[-1.53 -0.35  3.14 -2.19 -0.82 -0.36 -7.30 -0.56  1.08 -2.96] -> C
[-0.67  1.37 -4.10 -0.47 -0.43  0.55  2.88 -0.42 -2.58 -1.44] -> F
[-1.49 -3.21 -1.49 -1.61 -0.81  0.48 -4.68 -0.57 -1.68 -2.21] -> Y
[ 0.64 -7.08  0.14  2.09  0.89 -1.61  0.70  0.69 -5.02 -0.29] -> E
[-1.02 -1.63  3.01 -2.47 -0.91  0.28 -3.72 -0.73  4.65 -1.99] -> P
[ 4.14  2.48  4.86  5.93  2.87  3.70  5.03  2.36 -0.21  7.44] -> N
[ 0.87 -0.28  0.69  1.25  0.59 -0.67  3.70  0.41 -0.39  0.79] -> H
[ 0.69  3.71 -0.48  0.09  0.25  0.07  4.45  0.10  1.11  0.85] -> W
[-1.35 -2.38 -1.02 -1.64 -0.79  0.51 -2.46 -0.57 -0.77 -1.96] -> J
gone E: [-1.61 -7.08  0.14  2.09  0.64 -0.29  0.70  0.89 -5.02]
[0.69]
where: [-2.47]
P, 4
gone W: [ 1.11  0.25  0.10  0.69 -0.48  0.85  0.09  3.71  0.07]
[4.45]
where: [-0.77]
J, 9
gone W: [ 0.69  3.71  0.09 -0.48  1.11  0.85  0.07  0.25  4.45]
[0.10]
where: [3.71]
W, 2
gone C: [-0.35  3.14 -0.82 -7.30  1.08 -1.53 -0.56 -2.19 -2.96]
[-0.36]

[-4.71 -0.88 -1.92  3.99 -3.39  0.91 -3.62  3.56 -4.06 -1.01  2.34 -3.63
  3.35  5.65 -1.20 -5.86 -0.95  0.64  0.49 -1.69 -0.35  1.85 -0.77 -2.40] -> D
[-4.71 -4.06  1.85  3.99 -1.01 -3.62 -0.77 -2.40  0.49 -3.63 -1.20  3.56
  2.34  3.35 -1.92 -1.69 -5.86 -0.88 -3.39 -0.95  5.64  0.64 -0.35  0.91] -> K
[-0.94 -4.05 -0.72  4.79 -2.42 -0.73 -2.40  0.24 -0.71  1.81 -3.31 -3.40
  1.10  3.70  3.59 -2.35 -3.54  3.23  4.07  2.51  6.04  1.72 -0.06 -1.98] -> R
order: [-0.35  1.85 -0.77 -2.40 -4.71 -0.88 -1.92  3.99 -3.39  0.91 -3.62  3.56
 -4.06 -1.01  2.34 -3.63  3.35  5.65 -1.20 -5.86 -0.95  0.64  0.49 -1.69]
D
gone R: [-3.40  1.10  2.51 -0.06 -3.54  1.81 -2.40 -0.73  6.04 -1.98  0.24  3.23
 -0.94  3.70  4.79 -2.42  4.07 -4.05 -0.72  1.72 -2.35 -3.31  3.59]
[-0.71]
order: [-1.98 -0.06  1.72  6.04  2.51  4.07  3.23 -3.54 -2.35  3.59  3.70  1.10
 -3.40 -3.31  1.81 -0.71  0.24 -2.40 -0.73 -2.42  4.79 -0.72 -4.05 -0.94]
R

[-5.58 -6.75 -7.31 -6.49  3.28 -4.10  5.19  3.31  5.32 -6.37 -1.16] = rubon
[ 4.54  2.75  4.81  5.82 -1.05  4.67 -4.01 -4.03 -1.83  4.75  3.25] = Rir
[ 4.54  2.75  4.81  5.82 -1.05  4.67 -4.01 -4.03 -1.83 -6.49  3.25] = soguk
[ 2.50  3.23 -2.66 -2.89  5.34  3.90  5.03  5.55  4.47 -1.25  2.97] = rosak
[-0.07 -0.07 -4.03 -4.10  1.32 -0.55  4.15  4.52  5.03  3.01  3.38] = kurus
[ 1.34  0.54  4.28  4.19 -1.76  0.87 -2.37 -3.70 -2.66  4.48 -3.84] = Dopu
order: [-1.16 -6.37  5.32  3.31  5.19 -4.10  3.28 -6.49 -7.31 -6.75 -5.58]
rubon
order: [-3.84  4.48 -2.66 -3.70 -2.37  0.87 -1.76  4.19  4.28  0.54  1.34]
Dopu

[ 0.34  0.13 -6.09  0.07 -4.30  0.33 -2.88  2.46  0.54] = fip
[-0.70  7.18  3.16 -0.23  0.08  0.25  1.16  0.63  7.17] = Pem
[-0.70  0.25  7.18  3.16  0.08  0.63  1.16  7.17 -0.22] = venan
find: [ 0.34  0.13 -6.09  0.07 -4.30  0.33 -2.88  2.46  0.54]
fip
gone venan: [ 3.16  0.25 -0.70  1.16  0.63  0.08  7.18 -0.22]
[7.17]
where: [-4.30]
fip, 5
order: [ 0.25  7.18  3.16  0.08  0.63  1.16  7.17 -0.22 -0.70]
venan
order: [ 0.33 -2.88  2.46  0.54  0.34  0.13 -6.09  0.07 -4.30]
fip
gone fip: [-2.88  2.46 -6.09  0.33  0.13  0.54 -4.30  0.07]
[0.34]
where: [-0.23]
Pem, 4

[-6.02  0.11  4.07  4.92] : nibas
[-4.73 -1.13 -4.70  4.39] : bibe
[0.12 0.11 0.11 4.07] : vap
gone nibas: [ 4.07  4.92 -6.02]
[0.11]
order: [-4.73 -4.70 -1.13  4.39]
bibe
order: [4.07 0.11 0.11 0.12]
vap
gone bibe: [ 4.39 -4.73 -4.70]
[-1.13]
gone nibas: [4.92 4.07 0.11]
[-6.02]

[-4.53 -4.83 -2.22 -3.54  0.57 -5.36 -3.60 -3.71 -1.97  0.17 -1.09 -1.34
  1.94] : soris
[ 5.05  5.40 -0.64  2.24  0.19  1.47 -2.23  2.39 -0.86 -2.35 -2.22 -2.14
 -2.77] : mef
[ 5.36  5.30  0.11  2.84 -3.71  1.59 -1.33  0.51 -1.29  0.06 -0.97  0.63
  1.17] : fot
[ 2.07 -1.56  0.71 -2.88 -1.33 -0.85  2.95 -5.35  0.85  3.68  2.94  5.25
 -0.17] : Kipop
[-4.19 -5.61 -0.54 -4.30  0.36  0.26 -0.51 -5.29  0.21 -0.12  1.16  0.81
  1.08] : Zivik
[ 5.36  5.30  0.11  2.84 -3.71  1.59 -4.88  0.51 -1.29  0.06 -0.97  0.63
  1.17] : miba
[-1.99 -3.16 -2.55 -4.63 -1.31  1.58 -1.57 -6.02 -1.69  2.42  0.82  0.93
  3.27] : Vibu
order: [-6.02 -4.63 -3.16 -2.55 -1.99 -1.69 -1.57 -1.31  0.82  0.93  1.58  2.42
  3.27]
Vibu
gone mef: [ 2.24 -2.77  0.19 -2.35 -0.86  2.39 -0.64 -2.14  5.40  1.47  5.05 -2.23]
[-2.22]
where: [0.82]
Vibu, 11
where: [-5.35]
Kipop, 8
where: [-1.34]
soris, 12

[ 6.20 -6.59 -2.57 -6.05 -3.65 -1.80  1.56 -4.73  3.73 -4.21  4.66 -5.11
 -6.43  6.78  6.35 -0.61  4.61 -0.32  0.11  3.41  1.42 -4.73  1.41  2.17
 -4.75 -3.18 -6.35  1.37  7.07  3.75 -0.79  5.19  2.76  0.85 -6.76 -1.39
 -4.50 -2.62  6.23  7.05  2.33 -4.30 -3.20  1.28 -2.24  3.13  6.99 -5.30
 -0.75  4.51] -> duti
[-5.46 -1.72  5.65  0.63  3.74  0.07 -6.24 -2.55  3.60  4.98 -0.38 -5.04
 -4.88  3.88  3.12  2.43 -3.62 -3.46  0.35 -6.89 -4.13  5.65  2.85  4.04
 -3.27  2.47  4.13 -0.26 -3.28  5.67 -4.29  5.35 -0.17  3.50 -0.92  0.06
  0.72  3.40 -1.30  3.20  7.13 -5.47  5.94 -6.59  0.16  3.76 -0.83 -2.50
 -0.44  4.05] -> bivo
[ 2.77 -0.55 -3.32 -5.57 -1.60  2.01 -3.75 -6.66 -5.10 -2.32 -6.87  0.57
 -2.11  4.74 -3.05  0.23 -1.77 -0.51 -1.46  5.36 -4.40 -0.82  5.11  0.06
  4.51 -0.48 -1.32 -4.55 -5.19  6.16  0.07 -2.61  3.22 -6.58  0.30 -6.97
  3.76  1.26 -0.53  6.03 -2.15 -1.69 -1.44  6.87  2.89  3.85 -2.36  7.09
  4.31  2.06] -> Kuf
[ 4.31  2.77  2.89 -1.44 -6.58  2.01 -2.11 -0.56  4.51 -6.97 -2.15 -3.75
  3.76  6.87 -0.38  3.85 -1.46 -6.66  6.03  0.30 -1.32 -4.40 -6.87 -0.51
 -1.69  5.36  3.22 -2.32  5.11 -5.57 -3.32  0.23  4.74 -2.36 -5.19  2.06
 -2.60  0.57 -4.55  1.26 -3.05 -1.77 -0.82 -0.48  0.06 -1.60 -0.53  7.09
 -5.10  6.16] -> Bem
[ 2.06 -0.48  0.06 -2.32 -3.05  0.23 -0.55  5.11 -2.36  5.36  4.51 -0.51
 -2.15 -4.55 -0.82 -4.40 -3.75 -6.66 -6.58  6.87 -0.53  6.03 -1.69  2.01
  2.77 -1.44 -1.32 -6.87  7.09  6.16 -1.60 -5.10 -6.97 -5.19  2.89  3.22
  3.76  4.74 -2.60 -0.38  0.57 -5.57  3.85 -1.77 -2.11 -3.32  1.26  0.30
  4.31 -1.46] -> led
[-0.61  0.46 -5.74  3.44 -3.36  2.90 -2.88  1.14 -6.94  4.63 -0.07  3.06
  5.02 -0.80 -1.47 -3.56  3.62 -0.51 -1.12  2.49  6.99  6.31 -5.10 -0.57
  4.74 -6.89 -5.73 -3.97 -6.38 -1.18 -2.54 -3.40 -0.48 -5.43  7.12 -3.97
  6.97 -5.86 -6.54 -1.23 -4.60 -1.95  0.14  4.61  5.29 -0.19  3.95  0.16
  2.17  2.46] -> Lir
[-3.58  4.92 -6.36  1.24 -1.25  5.65 -0.81 -6.16 -5.26  6.27 -6.26  6.99
 -0.38 -0.48 -6.98 -1.82  6.39 -5.57 -1.86 -4.58  2.07  5.91 -2.16  2.34
 -6.87  5.43  0.94 -1.81  1.66  5.27  0.21  1.32 -1.15 -6.95 -4.89 -2.98
  0.88  1.55  4.84  4.24 -4.76  6.19 -5.16 -5.89  4.70  3.62 -0.41 -6.92
 -1.53 -0.70] -> Nerop
[ 1.87 -5.50  3.51  5.81 -0.69 -5.32  0.23 -6.84 -4.08  3.77 -0.22  1.42
  6.16 -3.26 -4.59  6.77 -1.68 -3.30 -4.86 -1.39 -0.22 -2.38 -4.86  3.49
  3.81 -0.98  2.92 -2.38  6.63 -5.18 -0.26  5.12 -2.35  1.51  1.64 -4.33
 -5.31 -4.93 -2.52  0.06 -0.70  4.41  5.31 -2.06 -0.62 -1.17 -3.66  3.92
 -6.25  4.73] -> Netab
[ 6.92  5.86 -5.75  4.65 -5.19  1.65  2.07  1.28  2.30 -5.52  0.60  2.62
  4.75  0.93  6.04  4.18  4.46  5.67  2.34  2.41 -5.51 -5.34 -4.66 -4.54
  3.54  2.74  3.01 -2.84  7.06 -5.12  5.36 -2.39  2.17  3.38  4.24  2.67
  0.65  7.02  2.15 -0.31 -3.58  5.00 -1.21  6.75  0.42  4.97 -6.18 -0.86
  0.03  3.26] -> bugu
[ 5.92 -3.52 -2.85  1.99  0.92  2.69  0.44  6.94 -2.06 -5.96  0.07 -6.11
  6.05  4.72 -5.05 -2.13 -0.77 -2.61  3.35  6.03  3.25  4.41  6.67  5.98
 -3.11  2.01 -4.87 -0.26 -4.97 -6.58  5.38  2.14  4.18  6.99 -5.12  0.22
  5.41 -1.69 -2.79  5.19  5.22  3.30  5.36 -6.06 -3.03  6.24 -1.70 -6.09
 -5.59 -6.41] -> kulaf
order: [ 0.23  3.22 -2.32 -2.15 -1.32 -4.55  2.06  2.89 -5.10  4.74  2.01 -5.19
 -0.48 -1.46  7.09  2.77 -0.38  4.51 -6.97  6.87 -6.58 -2.36 -4.40  5.11
 -1.60  0.57 -1.44 -6.87 -2.60 -0.51  5.36 -5.57 -0.53 -1.69 -3.75 -3.05
 -6.66  4.31  6.03  0.30 -3.32 -1.77  3.85  0.06 -0.55 -2.11  1.26  3.76
 -0.82  6.16]
led
order: [-1.46  4.31  0.30  1.26 -3.32 -2.11 -1.77  3.85 -5.57  0.57 -0.38 -2.60
  4.74  3.76  3.22  2.89 -5.19 -6.97 -5.10 -1.60  6.16  7.09 -6.87 -1.32
 -1.44  2.77  2.01 -1.69  6.03 -0.53  6.87 -6.58 -6.66 -3.75 -4.40 -0.82
 -4.55 -2.15 -0.51  4.51  5.36 -2.36  5.11 -0.55  0.23 -3.05 -2.32  0.06
 -0.48  2.06]
led
gone Kuf: [-3.32  6.87 -4.55 -1.69 -1.60 -1.32  2.77 -1.44  3.22  4.31 -6.87 -3.05
 -0.48 -6.58  0.57  5.11 -4.40  6.03 -0.82  4.51  2.89 -1.77 -6.66  2.06
  0.30 -0.53  3.85  0.23  1.26 -2.11  4.74  3.76 -5.10 -5.19  0.07 -0.51
 -3.75  2.01  7.09 -2.32  6.16 -0.55 -1.46 -2.36 -5.57 -6.97 -2.15 -2.61
  5.36]
[0.06]
order: [-6.18 -5.75 -5.52 -5.51 -5.34 -5.19 -5.12 -4.66 -4.54 -3.58 -2.84 -2.39
 -1.21 -0.86 -0.31  0.03  0.42  0.60  0.65  0.93  1.28  1.65  2.07  2.15
  2.17  2.30  2.34  2.41  2.62  2.67  2.74  3.01  3.26  3.38  3.54  4.18
  4.24  4.46  4.65  4.75  4.97  5.00  5.36  5.67  5.86  6.04  6.75  6.92
  7.02  7.06]
bugu
gone Nerop: [ 0.88  4.92 -4.58  5.43 -1.25 -1.82  6.39 -0.70 -5.16 -6.98  4.70 -5.89
  0.21  3.62 -6.16 -6.92  6.99 -2.16  1.66 -0.81 -4.89  5.91 -0.48  6.19
  1.32 -6.87  6.27 -2.98  2.07 -3.58 -0.38  2.34  5.65 -1.81 -1.53 -5.57
 -5.26 -6.95  4.84 -4.76  0.94 -1.86 -6.26  1.24 -1.15  5.27  4.24  1.55
 -6.36]
[-0.41]
gone Nerop: [-5.57 -5.89  5.43  3.62 -0.41  4.70  0.88 -4.89 -0.81 -1.15 -1.25 -3.58
  4.84 -2.16  6.99  1.32  6.39  2.07  5.65 -0.70 -5.26 -6.26 -6.36 -0.38
  5.91 -5.16  1.55 -6.98  6.27  1.24 -6.87  5.27 -6.16 -0.48 -1.53  4.92
 -6.92  4.24  1.66 -1.86 -2.98  2.34 -1.81 -4.58 -4.76 -6.95 -1.82  0.21
  6.19]
[0.94]
gone bivo: [-0.17 -6.89  5.67 -1.72  4.04 -4.13 -5.46  5.65 -3.27  0.35  3.88 -4.29
  3.40  5.94  2.85 -6.59  3.74  7.13  3.76  2.47 -0.26  3.50 -0.38 -3.46
  4.98  0.07  2.43  0.63 -0.44  4.05  0.16 -6.24 -5.47 -1.30  3.20 -0.83
  3.60  5.35  3.12  5.65 -3.62 -0.92 -2.50  4.13 -5.04  0.06  0.72 -2.55
 -4.88]
[-3.28]

[ 7.20 -4.36  0.33  4.96 -2.04  0.34] -> lilun
[-4.01 -0.21 -5.37 -5.83  5.40 -1.42] -> ped
[-5.83 -4.02 -1.42 -0.21  5.40 -5.37] -> kirig
gone ped: [-5.37  5.40 -1.42 -0.21 -4.01]
[-5.83]
where: [-4.02]
kirig, 2
where: [-4.01]
ped, 1
order: [-5.37 -5.83  5.40 -1.42 -4.01 -0.21]
ped
order: [-5.83 -5.37 -4.02 -1.42 -0.21  5.40]
kirig
where: [4.96]
lilun, 4

[-1.32  3.93  6.80  5.46 -4.43  6.30 -0.45  6.39 -2.00 -1.05] -> vur
[ 2.82 -2.23 -6.36 -4.93  5.72 -5.20  1.11  5.53 -1.24 -0.95] -> Gidet
[ 2.82 -2.23  2.89 -4.93  5.72 -5.20  1.11  7.54  2.90  2.05] -> mip
[-4.93  2.05  2.06 -6.36 -5.20  2.90  7.54  1.11 -2.23  5.71] -> Doret
[ 5.09  6.51  5.27  4.48  1.74  3.73  0.00  4.18  1.33 -0.15] -> Dibab
[-0.64 -4.94  8.25  6.82 -4.30  7.59 -0.25  7.54 -1.73  3.07] -> gavep
[ 2.82 -2.23 -6.36 -4.93  5.72 -5.20  1.11 -5.29  2.90  2.05] -> Bedo
where: [2.06]
Doret, 3
order: [-5.20 -4.93 -2.23  1.11  2.05  2.82  2.89  2.90  5.72  7.54]
mip
where: [6.30]
vur, 6
gone Doret: [-6.36  7.54  5.71 -5.20  1.11  2.90 -2.23 -4.93  2.06]
[2.05]
where: [-0.95]
Gidet, 10

